These are the activations of a small neural network, seen along a few directions. Each row is one input.
Each table varies a few parts of the input and shows all the possible inputs, shuffled.
A made-up example of a description, with smaller parts first: one of 4 places along a line, together with either a single point or one of 9 places along a line or (one of 3 separate values, together with one of 5 places around a ring).
Shared parts are said once, and a part with two or three values counts as separate values.

Other details of the inputs vary at random and push rows far along three fixed directions, the same in every table; ignore that.

Rows:
R1: [ 7 -2 -8 -2  0  3 -1  0 -7 -2 -3 -7  8]
R2: [  2   4  -7   1   6   4   2   0   1 -10   0  -7   6]
R3: [ 4  2 -3  0  3  3 -7  2  1  1 -2 -5  5]
R4: [ 6  8  0  3  4 -3  2 -1  1  1 -3  0 -2]
R5: [ 6  7  4  6  2 -2  3  0  2  2 -4  0 -4]
R6: [-19 -13   3 -13   1 -12   5   2  -2  13   9  11  -1]
R7: [ 9  2  8  6  3  0  0 -1 -6  5 -5  3 -6]
R8: [ 6  5  0  0 -2 -2  0  0 -7  1 -4 -4 -1]
R9: [ 7  6  7  8  5  0  2  0  0  3 -4  3 -7]
R10: [ 5  7  2  6  5  2 -2  2  7  1 -2  0 -1]
R11: [  6   4  -5  -2   0   1   3  -1 -10  -1  -1  -5   0]
R12: [-18 -20   2  13 -32   5   2 -34  20 -33  -4  -7 -37]
R13: [ 8  4  7  3  1  0  0  1 -5  6 -7  2 -2]
R14: [-19 -11   9  -9   6  -9   8   5   5  15   9  13  -3]
R15: [ 7  4  4  3 -2 -1  0 -1 -5  4 -6  0 -3]
R16: [ 6  0 -5 -1 -4  3 -4  0 -5  0 -2 -5  3]
R17: [ 4  2 -5  2  0  4 -6  2  1 -2 -4 -6  2]
R18: [ 4  7 -3  2  6  3 -2  2  5 -2 -1 -4 -1]
R19: [-20 -14   4 -13  -3 -11   6   2  -2   7  10  10  -3]
R20: [ 4  6  4  6  5  5 -1  1  7  0 -4  1 -3]
R21: [-20 -15  -7 -13   8  -9  12   1   0   6  10   0  -1]
R22: [ 5  9 -3  0  3  0  5  0 -3 -1  0 -4  1]
R23: [-13  25  38   4 -42   1  -3  14   3 -47  29  43  52]
R24: [ 2  1 -6  1  0  5 -5 -1  0 -2 -1 -7  4]
R25: [ 4 -1 -8  0  4  5 -3  1 -2 -5 -2 -8 10]
R26: [ 8  0 -2  0 -4  2 -4  1 -3  0 -3 -2  0]
R27: [-19 -18  -7 -15   5 -10  10   1  -6  10   9   1   1]
R28: [10 -1  5  6  1  2 -6  0 -3  6 -5  3 -3]
R29: [ 5  8  0  1  3 -2  3  1  0 -2 -2 -2 -4]
R30: [ 5  8 -2  3  7  1 -2  1  6  1 -2  0  2]
R31: [ 5  9 -3  2  3 -2  3  3 -2  0 -2 -3  0]
R32: [ 4  5  5  9  7  4 -2  1  5  2 -3  3 -3]
R33: [ 3  7 -5  2  5  3  0  1  3 -4  1 -5  3]
R34: [ 5  8 -5  0  3  0  5  1 -3 -3  1 -4  2]
R35: [-17 -17  -4 -15  -1  -5   2   3  -3   9  12   5   4]
R36: [-21 -16   1 -12   2  -5  -1   4   5  10  10   7   2]
R37: [ 6  6 -2 -1 -1 -1  2  1 -9  1 -1 -4  3]
R38: [ 9  0  2  3 -3  2 -5  0 -2  5 -6  0  0]
R39: [ 4  7 -3  2  5  2 -1  2  4 -2  0 -4  2]
R40: [ 3  6 -7  1  5  5  1  1  2 -6  2 -5  3]
R41: [ 5  8 -1  1  4 -2  3  1 -1  0 -2 -4  0]
R42: [ 7  1 -5  0 -3  2 -4  2 -5  2 -4 -4  2]
R43: [ 6  5 -3  0  0 -1  1  2 -8  3 -3 -3  0]
R44: [ 7  0  5  8  5  5 -7  0  2  5 -5  3 -1]
R45: [-17 -19   7 -11   1  -5   0   5   2  18   6  12   0]
R46: [-13 -20  -4   7 -33   4   4 -35  11 -33  -4 -12 -37]
R47: [ 5  3 -2  2  3  2 -8 -1  3  2 -5 -1  3]
R48: [ 5  1 -6  0  2  5 -5  1 -1 -3  0 -6  7]
R49: [ 5  1  4  5  3  5 -7  2  4  3 -6  1  0]
R50: [-16 -18  -1 -13   3  -8   0   4   1  17   8   8   0]
Description of these inputs: one of 5 places around a ring, together with one of 10 places along a line.
Question: Changing only the place on the line of 10 turns R19 into R15. The same change can be made to R29. Which row results?
Answer: R5
Question: Changing only the place on the line of 10 turns R13 into R43. The same change can be made to R49. Which row results?
Answer: R17
Question: Which other rows does R28 become when the place on the ring of 5 takes its other values? List them by row number.
Answer: R7, R9, R32, R44
Question: Start at R11 and move only the place on the ring of 5, one step at a time. The first step leads to R34. Which rows follow, in order?
Answer: R40, R48, R35

Rows:
R51: [ -6  -3  -5   0  10  -2  -1  -1  11   9   1  -3 -12]
R52: [-4 -5  1 -4  0 -6  2  1 -4  5  0  2 -3]
R53: [  1 -12 -10  -1  17   1   2  -4   3  15  -7  -9 -12]
R54: [ -6  -2  -3  -1   4  -4   2  -4   9   8  -1  -4 -16]
R55: [-8 -3 -3 -4 -4 -1  7 -1 -2 -6  8  0  4]
R56: [-5 -3 -6 -7 -2 -3  0  2  0  5  3 -2  0]
R57: [ -1  -8 -12  -6   5  -2   0  -3   1  12  -5 -12 -12]
R58: [-6 -2  1 -7 -5 -6  3  4 -4  0  5  4  4]
R59: [ -2 -10   1   0   2  -2   4  -4  -2   8  -2  -1 -15]
R60: [-8 -5  7 -3 -6 -2 -4  4  3 -1  6 10  9]
R61: [ 17  13   4  11  -3   6   0  -4  -6 -12  -8  -1   3]
R62: [-6 -2 12 -1 -2 -2  4  4 -4  1  9 14  9]
R63: [ -2  -8  -9  -6   7  -3   3  -3  -3  11  -4  -9 -14]
R64: [-28 -18  19  10 -46   5   4 -28  18 -45   9  14 -21]
R65: [-6  2  6 -6  1 -3  3  7 -6  0  7  8 16]
R66: [-8 -3  4 -4 -5 -1 -5  4  1 -2  7  7 10]
R67: [20 20 11  8 -9  5 -9  4 -5 -7 -6  6 15]
R68: [-5 -1 10 -4 -1 -2 -6  8  1  5  7 14 16]
R69: [ -2 -11 -19  -4  16   2   3  -2   2   9  -2 -16 -11]
R70: [-8 -6 -6 -4 -2  0 -2 -1  4 -2  5 -2  0]
R71: [ 24  21  -5   9  11   3   0   2  -2   4 -15 -13  -9]
R72: [ 17  14   2  11  -6  10  -5  -3  -2 -20  -8  -5   8]
R73: [ 21  12  -5  10   3   7   1  -5  -6  -7 -14 -12  -4]
R74: [ 17  15  13  13 -16   7  -6  -5  -2 -15  -5   4   3]
R75: [-6 -5  4 -3 -8 -3 -1  0  2  2  2  5  1]
R76: [-6 -8 -8 -3  1  0 -2 -2  4  3  1 -6 -5]
R77: [-6 -8  6  0  3  3  1  3  2  4  3  9  2]
R78: [ 18  13  -3  10  -3   9  -4  -2  -2 -17  -8  -9   7]
R79: [-6 -1 -2 -7 -5 -4  4  4 -4 -1  8  4  5]
R80: [ 20  13  -9   9   3   7   1  -5  -7  -8 -13 -17  -3]
R81: [-2 16 11 -7 17 -7  3 25 -4 17 13 16 29]
R82: [ -6  -9  -5  -4  -1  -2  -1  -6   1   5  -2  -7 -12]
R83: [-4 12  9 -4 13 -5 -1 20  2  9 12 17 27]
R84: [ -2  -8  -2  -2   2  -4   3  -4  -2   8  -3  -2 -12]
R85: [ -5 -11  -6  -1   8   0   1  -4   3   5  -3  -5  -7]
Question: Changing only one part turns R56 into R70. The same change can be made to R75. Which row results?
Answer: R60
Question: What is each input in this table made of?
Answer: one of 5 places around a ring, together with either a single point or one of 6 places along a line
Question: Start at R69 and move only the place on the line of 6, one step at a time. The first step leads to R78. Which rows follow, in order?
Answer: R72, R85, R53, R77
Question: Start at R80 and move only the place on the ring of 5, one step at a time. The first step leads to R58. Which rows follow, in order?
Answer: R57, R76, R78
